Each row below holds a small network's activations on one input, seen along a few directions.
In each table, some parts of the input vary, and every possible input appears once, in random order.
Descriptions start from the smaller parts, as in this example, which fits no table here: ring(8) and (point or (values(2) and line(4)) or line(9)).
Shared parts are said once, and a part with two or three values counts as separate values.
In the rows, zero is written as 128.

Other details of the inputs shift rows strongly along three fixed directions, in all tables alike. That doesn't count.

Table:
R1: [131 168 103  34 124 168 144 217  75 131 142  45 121  89]
R2: [172 120 150 115  71 146 106  52 148  99 197  86  50 115]
R3: [137  60 142 192 116 123 137  20 196  96 158 185 106 141]
R4: [ 97 114  86  97 176 164 180 187 111 142  92 127 170 102]
R5: [128 156 110  87 134 131 140 188  86 131 113 104 128 127]
R6: [ 94 141 113 123 121  97 130 109 170 116 148 100 116 174]
R7: [148  93 182 201 124 127 100 109 107 128 105 214 158 100]
R8: [ 96 162  84  86 179 140 154 232  71 153  70 107 162 120]
R9: [136 146 124 109 141 141 137 194  72 136  99 130 143 107]
R10: [160 110  97  73 100 153 160  92 143  95 180  73  50 131]
R11: [132 107 170 210 111  87 108  44 177 118 129 197 127 158]
R12: [ 89 122 133 172 134 115 124  72 186 134 130 147 145 145]
R13: [ 61 159 101 152 156  71 147 122 188 139 103 141 161 200]
R14: [141 108 163 163  95 106  99  59 166 107 160 146 103 148]
R15: [176  97 118 122 133 160 126 164  93 129 138 131 157  84]
R16: [110 158  98  80 118 135 139 130 150 127 154  62  96 139]
R17: [117 149  96 106 124  97 137 100 155 122 135  87  72 193]
R18: [150  53 157 224 148 137 107 112 132 130 111 231 212  89]
R19: [123 149 100  77 110 103 131 145 133 112 145  71  83 169]
R20: [ 49 158  97 154 160  69 151 132 192 135  99 141 180 199]
R21: [162 149 128  78  86 120 119 103 128 107 176  67  53 149]
R22: [182  97 192 138  90 179  89 114  84 118 157 145 121  48]
R23: [ 88 158 123 114 166 141 143 215  95 159  85 135 202  95]
R24: [140 123 157 157  98 111 109  58 166 112 166 134 100 144]
R25: [167 123 162 135 123 151 112 148  73 138 110 158 133  85]
R26: [157 125 141  84 101 181 113 159  82 120 155  87 111  62]
R27: [105 126 156 153 156 156 121 160 103 159  92 170 200  74]
R28: [167  75 157 154 127 178 141  98 114 123 132 179 133  65]
R29: [151 104 172 202 135 130 110 109 106 129 101 209 153  98]
R30: [ 54 152 105 162 159  90 148 118 198 142 107 142 176 178]
R31: [178 146 143  62 105 165 119 180  55 134 134  89  97  78]
R32: [170 145 112  86 100 127 125 100 120 108 161  71  32 151]
R33: [122 152 105  77 109 107 128 140 135 111 154  70  86 168]
R34: [ 95 146 103 118 161 123 144 215  88 140  79 138 172 128]
R35: [177  82 143 159 140 165 116 146  97 143 121 171 177  64]
R36: [198 101 175 147  74 129  89  23 132 109 171 130  37 133]
R37: [ 77 155  91 149 155  76 152 123 173 133 100 137 134 203]
R38: [107 119 166 175 155 133 114 142 115 156  83 194 202  95]
R39: [ 51 153 100 154 164  70 145 117 188 144  95 143 168 203]
R40: [ 81 130  40 101 177 105 164 166 169 145 111  83 162 188]
R41: [151 115 175 138 126 165 103 135  85 147 121 152 153  64]
R42: [182 125 137  91 108 162 110 166  55 115 137 104  83  83]
R43: [116 151 104  98 118  96 133 105 156 125 139  84  82 183]
R44: [108 149 123 126 126 102 129 110 162 131 133 117 124 162]
Each input here is: line(4) and (values(2) or line(9)).
The inputs of R4 and R3 match in every part but the line(4) part. If R40 is changed in the same way as R4 into R3, which row does it become?
> R18
List by row number the other rows that have the line(4) part in common with R21.
> R1, R2, R5, R9, R10, R11, R15, R20, R24, R29
A walk changes only the line(9) part. It starts at R42 and steps to R34. List the rest of the walk in order.
> R7, R19, R33, R14, R6, R22, R26
List by row number the other rows that have the line(4) part in common with R16.
> R13, R23, R25, R28, R30, R31, R32, R35, R37, R44

Table:
R45: [155 142 138 101 141 168 131 199  40 148  91 134 135  70]
R46: [124 103 214 224 135 141 102  78 133 150  99 238 191  73]
R47: [114 179  41  22 146 112 162 243  88 124 117  31 102 177]
R48: [ 34 148  76 177 193  54 153 154 192 154  71 162 220 219]
R49: [132  42 142 194 171 200 162 119 126 140  97 223 210  38]
R50: [114 131 140 151 128 106 113 125 152 136 130 143 167 134]
R51: [ 83 161 131  99 141 148 137 171 115 148 110 109 156 103]
R52: [101 152 101 102 101  92 119  96 191 115 171  60  97 185]
R53: [179 116 140 132  75 101  87  21 180 105 200  82  42 173]
R54: [ 54 138 112 202 163  62 147  60 216 141  91 180 157 217]
R55: [107 173  91  60 131 124 143 142 136 135 135  50  81 159]
R56: [176 113 190 136  58 142  77  58 138  96 202 112  81  96]
R57: [206  90 167 153  82 118  97  74 106  92 161 155  57 131]
R58: [182  70  82  58 152 229 161 236  50 128 139 102 176  14]
R59: [ 69 160 141 130 131 122 138 129 157 128 126 128 149 132]
R60: [140 131 144 139 147 147 134 178  65 142  73 175 152  91]
R61: [111 153  92  99 128  93 156 126 133 110 120 103  69 188]
R62: [224 102 161 125  81 145  87  96  86 110 171 117  62 104]
The inputs of R47 and R60 match in every part but one. If R58 is changed in the same way as R47 into R60, which row does it become?
> R49
What is each input in this table made of?
> values(2) and (point or line(8))
Change only the values(2) part in R54. List by row number the other rows that result.
> R48
